Each row below holds a small network's activations on one input, seen along a few directions.
Each table varies a few parts of the input and shows all the possible inputs, shuffled.
A made-up example of a description, with smaller parts first: one of 2 separate values, together with either a single point or one of 9 places along a line or (one of 4 places along a line, together with one of 5 places around a ring).
Shared parts are said once, and a part with two or three values counts as separate values.

Other details of the inputs vary at random and push rows far along two fixed directions, the same in every table; ignore that.

Rows:
R1: [ 46   2 -16  -7  44  14   0 -34  -6  21   8 -12]
R2: [ 10 -15  -3  -6  11   9  33 -24  -7  30   5 -35]
R3: [  0  17  21 -12 -16  -6 -13  27   2 -19  -7  15]
R4: [-20 -35  -7  -7  17 -18 -27  -5  61  32  32  22]
R5: [ -8  15   7  16 -46 -20  -2  18 -12 -50 -41  -1]
R6: [ 41  22 -15  29  27  19  26 -30 -51  30 -13 -12]
R7: [-32  -1  17   9 -52 -21 -15  27  13 -42 -40  12]
R8: [ 33  60 -26  -7 -12  34  31   6 -46 -26 -34  -5]
R9: [-14   5   9   2 -58 -15  10  22  -2 -48 -46  13]
R10: [  4  27  18 -18 -21  -2  -5  21   2 -39 -23  20]
R11: [-10  -8  11 -19  22   6   0  -2   9  -4  25   0]
R12: [ -7  43  -2  19 -23  31  29   3 -57 -30 -35  -4]
R13: [ 20   5 -13   2  26  30  34 -26 -55  24 -11 -37]
R14: [ 40  21   1  -9  29   3  14  -7 -25  14   7  -8]
R15: [ 15   5  -4 -17   9   1 -12  -2  -3  26  11   4]
R16: [ -7  -7 -16 -14  21  19  -6 -13   8   7  23  -7]
R17: [  1 -14  -9  -5  12   6  32 -16 -23  17  -5 -21]
R18: [-10  -8  -3 -10  25  15  -6 -13  18   2  22  -5]
R19: [ 17  -1  -9 -13  26  18  -3 -15   6   9   7  -3]
R20: [-11 -38  23  -2  17 -24 -37   1  57  -4  36  22]
R21: [ -6  23  -6  -4 -30  -8  -9  26   4 -15  -8  22]
R22: [ 52   4 -16   6  20   4  45 -30 -45  25 -18 -21]
R23: [-32 -35   3 -18  20  -7 -28  -5  34  29  54   0]
R24: [-11 -37   4  27  12 -20 -17 -14  20  24  20   8]
R25: [  4  48 -11  -6 -38  13   1  28 -27 -40 -21   5]
R26: [-18 -28   5  20   8  -8 -21 -18  20  31  10  12]
R27: [-32  16  -6  -7 -29   3 -14  26   2 -33   9  11]
R28: [-15 -13  13 -15  23   4  -4  15   9   6  34  -4]
R29: [  9 -40 -10  -1  20  -4  10 -26  -2  37   7 -17]
R30: [ 42  14  -3 -19  45  28  16 -18 -29  24   5 -16]
R31: [-20  18   1  13 -15  14  16  11 -37 -21 -22  -7]
R32: [-14  16  -3   8 -34 -23 -22  32  29 -52  -7  21]
R33: [-26 -26  10  17  -2 -16 -17  -1  22  21   0  10]
R34: [ 50  18 -17  -3  32  10  10 -13 -34  28  13  -8]
R35: [ 36  19 -17 -13  29  25  12 -10 -38  32  11 -14]
R36: [  4   7  -7  18  19  15  18 -26 -28  36  -2  -6]
R37: [-41 -53  29  -8  17 -25 -45  14  66  15  57  19]
R38: [-18  14  16   9 -65 -14  16  28  16 -51 -34  -3]
R39: [-34 -70  20   5 -10 -37 -28  -8  83  30  23   2]
R40: [  8  -2 -16   6  11 -14 -16   4  14  15  25  10]
R41: [-48  -7  18  13 -53 -22 -17  31  17 -52 -28  12]
R42: [-18  22   3  19 -27   1   9  21 -26 -27 -35   4]
R43: [ 12 -18   0 -10  34   7 -14 -18  35  31  19   7]
R44: [  6  15   7  14 -46 -24  17  17   8 -38 -32  -6]
Each input here is: one of 4 places along a line, together with either one of 5 places along a line or one of 6 places around a ring.
Changing only the place on the line of 4 turns R19 into R43. The same change can be made to R29. Which row results? -> R9
Changing only the place on the line of 4 turns R35 into R23. The same change can be made to R42. Which row results? -> R31
Start at R12 and move only the place on the line of 5, one step at a time. The first step leads to R31. Which rows follow, in order? -> R13, R17, R2

Rows:
R45: [-42 -28   5 -14 -15 -17 -12  15  34  -9  11  -3]
R46: [-32 -45  35   0  -1 -13  -8   1  39 -12   7  10]
R47: [ 23  25  20 -17 -19  -6   5  28 -12 -37  -9  19]
R48: [-15  16  -3  35 -50 -15   5  14 -20 -10 -27   6]
R49: [  5   7  21  -7 -19 -16  -9  31  14 -47  -3  15]
R50: [  9  -8   6 -13  26  -9 -22  -2  15  27  31  12]
R51: [ 36   2  -8 -19  42   2  -4 -17 -19  30  16  -3]
R52: [ 27 -14 -31 -11  40  24   4 -40   3  49  22  -9]
R53: [ 15 -34   9  -7  40   5  14 -30   2  41  37 -29]
R54: [ -9  11  -9   1   1   8   5  -2 -26  -8   3 -16]
R55: [ 22  34 -10 -14   8   9  -4   8 -37  -7  -9  10]
R56: [ 21  26 -24 -13   5  39  37  -2 -66  10 -20 -26]
R57: [  6  33 -18   1 -15  11   1   2  -8 -16   1   6]
R58: [-27 -60  28  30 -23 -45 -19   4  69   4  -9  18]
R59: [ 20  30  -1 -13 -33   8  22  14   4 -47 -29  -1]
R60: [ -3   9   4  -5  12   6 -34   3   8  24  22  21]
R61: [ -8  34  -8   4 -21  28  23  10 -35 -13 -21  -6]
R62: [-49 -53   9  45 -19 -32 -41  -2  72  26   8  28]
R63: [ 35  15 -12 -18  43  19  -9 -19 -28  46  11   0]
R64: [-11 -34   7  -9  22 -29 -34   7  40   2  29  17]
R65: [-47 -36   8  -6 -10 -14 -14   6  45  13  32  -3]
R66: [ 23  -3   6  -8   4  -6   2   8  16 -13  -1  -2]
R67: [ 24   6 -14  -7  50  12  -9 -21 -13  57  35   9]
R68: [ -5 -34  -6 -12  10 -17 -26 -16  47   8  26  -1]
R69: [ 18  51  -9   5  -6  19   3  23 -39 -25 -12  13]
R70: [  4 -17   4  -1  25  -8 -25   1  27  14  35   6]
R71: [ 27  21  -9 -10  -1   6  11  10 -20 -24 -22   1]
R72: [-12   7  -3   1   7  12   8 -10 -19  -3 -17  -5]
R73: [ -5   6  -8   9  32  22  15 -28 -21  36   8  -4]
R74: [-14  28   8   4 -28   7  13  24 -21 -43 -16 -10]
R75: [-13  14  13  35 -56 -24   5  22   9 -37 -56  16]
R76: [-35   1  13  12 -19  -7 -15   9  -2 -45  -6   8]
R77: [-28 -12   3  -1   2 -25 -38  22  31 -18  18  24]
R78: [  2 -29   5   1  53  11  10 -35   4  56  20 -13]
R79: [-32 -27   1  27 -45 -30 -16   6   7  -5  -9   9]
R80: [-46 -41  11  -9 -11 -12 -11   7  40  -4   8   5]
R81: [  1 -16 -16  -5  23  -2 -17  -8  18  16  22   6]
R82: [-15  38 -12   0 -39   5  -7  11  15 -38 -12  14]
R83: [-20  18  -8  -5 -37 -12 -16  22  18 -47 -10  14]
R84: [ -7 -21  -6  18  52  15   1 -35  -7  46  41  -7]
R85: [ 17  23  -3  26 -31  -8  28   4 -43  -2 -36 -17]
R86: [ -3   9  12  12   3  11   6  -1 -19 -22  -2  -9]
R87: [ 15  -3  23 -21   6  -7 -20   5  17   5   8  10]
R88: [-25  15  -7   1 -22  12   7  13 -14  -5   1  -1]
R89: [  1 -54 -14  31  28  -4 -10 -34  24  66   4  -2]
R90: [ 23  20  -7  -9  13  33  42 -13 -42  23 -19 -24]
R91: [ 39  10   9   2  32  19  37 -21 -44   0  -6 -27]
R92: [ 11 -41   3 -15  40   9  23 -27  14  55  24 -23]
R93: [-41 -51  12  21 -33 -53 -20   5  36   6   5  10]
R94: [ 41  17 -22  -7  32  18  22 -21 -12  27  10 -20]
R95: [-11 -14  19 -13  11 -15 -46   6  42  19  29  22]
R96: [ 20  10  -2  -7  23  21  31 -20 -40   6 -24 -14]
R97: [-12  22   8   0 -35 -13  -9  33  22 -49  -9  21]
R98: [ 23  43 -22   7  18  32  35 -14 -65  13  -1 -26]
R99: [ 17  28   7 -11 -42  -1  16  25   2 -62 -24   7]
R100: [  5 -14  14  21 -30 -28  15   9  -6  -8 -21 -10]
R101: [-10  22   4  -1 -33   1  11  18 -27 -52 -20 -10]
R102: [ -3   1 -13   4  21   1 -15  -5  18  22  25   9]
R103: [ 13  29   2 -17 -25  15  37  23 -31 -30 -30 -26]
R104: [ 32 -15 -15  22  20   5  20 -26 -16  47 -31 -16]
R105: [  9 -14 -11 -15   5   3  -7 -17  25   1   5  -2]
R106: [ 13  -4   1   2  30  11  18 -20 -32   5  -2 -16]
R107: [ 17  22   5 -20  -9   3 -15  17 -14 -19 -15  13]
R108: [ 16  22 -12  -8 -13  17   5  -1   7 -17 -10  -6]
R109: [-48  -4   6  -3 -38  -7  -6  21  16 -29 -14  12]
Changing only one part turns R90 into R61. The same change can be made to R75. Which row results? -> R62
What is each input in this table made of? -> one of 5 places along a line, together with either one of 2 separate values or one of 5 places around a ring or one of 6 places along a line
Change only the choice among 2 separate values in R104. List by row number the other rows that result. -> R93
Change only the place on the line of 5 in R47. List by row number the other rows that result. -> R50, R51, R55, R67
Change only the place on the line of 5 in R85. List by row number the other rows that result. -> R48, R79, R93, R100

Rows:
R110: [ 19  25  -8 -15  16  20   8   4 -30 -15   0  -3]
R111: [-25 -17  -3   2  -1  -5  -5  -9  19  13   8  -7]
R112: [-10 -24   7   3  20  -2   6 -12   6  26  17 -15]
R113: [-18   7  13   7 -23  -8   6  20  -7 -37 -23   6]
R114: [  4  28  -6  10 -18   8   7  12 -33  -8 -18   0]
R115: [-25 -35  18   3 -18 -34 -22   9  40   2  11  14]
R116: [ 27 -39  -6  -8  52  10  19 -42  -5  67  27 -31]
R117: [ 16  -8  -4 -10  25   6 -13  -2   1  26  32   2]
R118: [-28  -3  -3   7 -30 -21 -15  14  17 -13 -10  19]
R119: [ -3  17   0 -18  -6  12   3  15 -13 -26   4  -1]
R120: [ 38  25   0  -1   2  15  36 -10 -41  -4 -24 -17]
R121: [-29 -32  16  12   5 -24 -21   2  34   2   9  11]
R122: [ 25  41 -17  11  -7  18  23  -7 -46 -11 -34  -6]
R123: [ 29 -13  -9 -22  50  17   5 -27   6  46  30  -2]
R124: [-21  19  17  13 -52 -20  -8  36  -2 -47 -22  15]
R125: [ 39 -16 -16 -14  78  18  -2 -38 -13  61  42 -12]
R126: [ 20  40  -8   6 -43   4  17  21 -30 -35 -45   2]
R127: [ 10  29  16   9 -36  -6  10  17 -20 -47 -38   3]
R128: [-11 -41  -2   9  22 -21 -18 -20  48  32  23   3]
R129: [ 49  39 -19 -25  24  39  30  -7 -44   8  -9 -23]
R130: [-55 -37  14   4 -39 -30 -26  20  67 -29  10  11]
R131: [-37 -40  12   8 -22 -26 -23   7  61 -12  11  15]
R132: [-17 -26  -5   4  25   4  -2 -22   6  41  25 -13]
R133: [-44 -17   7  11 -31 -17 -23   9  41 -22   5  19]
R134: [-10 -19  -2  10  19   4  -3 -20   3  28  17  -3]
R135: [ 19  29  -2 -15  -9   7  -4  17 -10 -12  -6  12]
R136: [ 40  51  -9 -13   6  23  14   8 -36 -18 -22   2]
R137: [ -4  17   0  14 -10   9  -1   6 -20 -15 -19   3]
What is each input in this table made of? -> one of 4 places along a line, together with either one of 2 separate values or one of 5 places around a ring
Changing only the place on the line of 4 turns R120 into R127. The same change can be made to R123. Which row results? -> R136
List by row number the other rows that have the place on the line of 4 in common with R135. -> R114, R115, R117, R118, R124, R126
Start at R118 and move only the place on the line of 4, one step at a time. The first step leads to R122. Which rows follow, in order? -> R133, R111
Change only the choice among 2 separate values in R110. List by row number the other rows that result. -> R123
Change only the choice among 2 separate values in R136. List by row number the other rows that result. -> R125

Rows:
R138: [ -5   9  -3   4 -25   9  22   9 -17  -9 -29 -10]
R139: [ 38  18 -31  12  23  20  41 -28 -56  41 -20 -23]
R140: [ 12  12   6  10   1  10  23  -7 -37  -5 -26 -15]
R141: [ 42  30  -1   9 -28   2  19   9 -25 -22 -48   0]
R142: [-42 -35  -2  18 -17 -21 -20  -1  42  16  13   7]
R143: [ 18 -36 -11 -12  64  -4 -23 -25  19  76  65   2]
R144: [ 16  -5  -4  14  28   9  17 -25 -30  35  -5 -17]
R145: [ 19 -44  -4  17  26 -20 -17 -24  45  53  21   5]
R146: [ 34  -5  -7 -25  54  17   3 -18 -12  46  31 -14]
R147: [-23   0   7   4 -39 -13   9  15  -2 -28 -30   0]
R148: [-47 -28  14 -14  -8 -21 -43  14  71 -28  38  26]
R149: [ 10  30   3 -17 -13  13   1  18  -9 -43  -4   2]
R150: [  5  36   7 -19 -19  11  -5  27 -16 -48 -19   8]
R151: [-12  19  -2   3 -45  -5  26  17 -18 -46 -37  -6]
R152: [ 13   4  -6  -9  20   2 -19   0   0  19  27   7]
R153: [-25 -11   4   9 -18  -6   8   3  16 -10  -3  -6]
R154: [ 16 -18  12   6 -12 -20   3  -6  31  -3  -3   2]
R155: [ -7 -10  -2 -16  21   2 -29  -7  26   9  26  11]
R156: [-17 -22   7  15 -11 -12  -8  -3   3   2  -8  -3]
R157: [-38 -29  18  17 -15 -25 -10   6  31 -19   6   2]
R158: [-14  23  11 -17 -25   6 -18  23  10 -53  -8  20]
R159: [ 11  21  -9  -9  14   7 -14   2  -7   0  11  11]
R160: [-45 -15  15  26 -27 -22 -23  10  34 -14   6  17]
R161: [-14  -9   8  14  -2  -2  10  -9   6   0   7  -8]
R162: [ -6 -27   4 -15  29  -4 -32  -5  34  26  40  13]
R163: [-33   9   7  -5 -22 -17 -38  23  37 -36  12  36]
R164: [-22 -47   7 -17  34 -18 -38  -5  58  24  60   4]
R165: [-33  10   4  20 -45 -12  -6  18   9 -25 -18   9]
R166: [ 12  27 -10  19 -27   6  20   6 -47 -25 -42  -3]
R167: [-24 -12  16 -14 -10 -21 -25  28  38 -27  28  15]
R168: [ 37  20  -6 -19  27  16   8  -5 -31  22  14  -6]
R169: [ 22  53  -6 -16 -14  22   7  20 -35 -41 -27   8]
R170: [ 17  -3 -11  23  29   7  12 -24 -28  36   0 -14]
R171: [-11   2  -2  10 -15   4  12   2  -8   2 -14  -1]
R172: [ 47  16 -21   3  22  24  52 -29 -63  19 -23 -32]
R173: [ 17 -13 -16   7  21  10  21 -29 -23  44  -5 -20]
R174: [-10   7  -2   5 -31   3  20   5  -9 -17 -18 -13]
R175: [-64 -52  28   9 -27 -45 -34   8  57 -17   6  13]
R176: [ 54  26 -10 -26  45  26  25 -14 -48  35  12 -18]
R177: [ 18 -27  -9 -21  61  15 -11 -27  18  54  44  -5]
R178: [ 15   1 -16   6   9  18  23 -19 -29  36 -12 -23]
R179: [ 37  60 -20 -10   5  30  11   2 -48 -19 -21   3]
R180: [  1  45   8 -13 -33   1  -8  37 -18 -54 -19  14]
R181: [-15  -8  12   9   0  -1   8  -4   2   3  -5  -2]
R182: [ 19 -36 -18 -22  75  15  -7 -34  26  57  55 -11]
R183: [-16  24   8   5 -44   4  21  26 -15 -40 -42   2]
R184: [-43 -14  20  20 -29 -17 -15  15  29 -18  -2  16]
R185: [ 38   9   6   2 -11  -3  19   0 -10  -6 -34  -4]
Changing only one part turns R183 into R153. The same change can be made to R176. Which row results? -> R167
What is each input in this table made of? -> one of 4 places along a line, together with either a single point or one of 5 places along a line or one of 6 places around a ring
Change only the place on the line of 5 in R158. List by row number the other rows that result. -> R146, R150, R176, R177
Change only the place on the line of 4 in R142. List by row number the other rows that result. -> R138, R174, R178
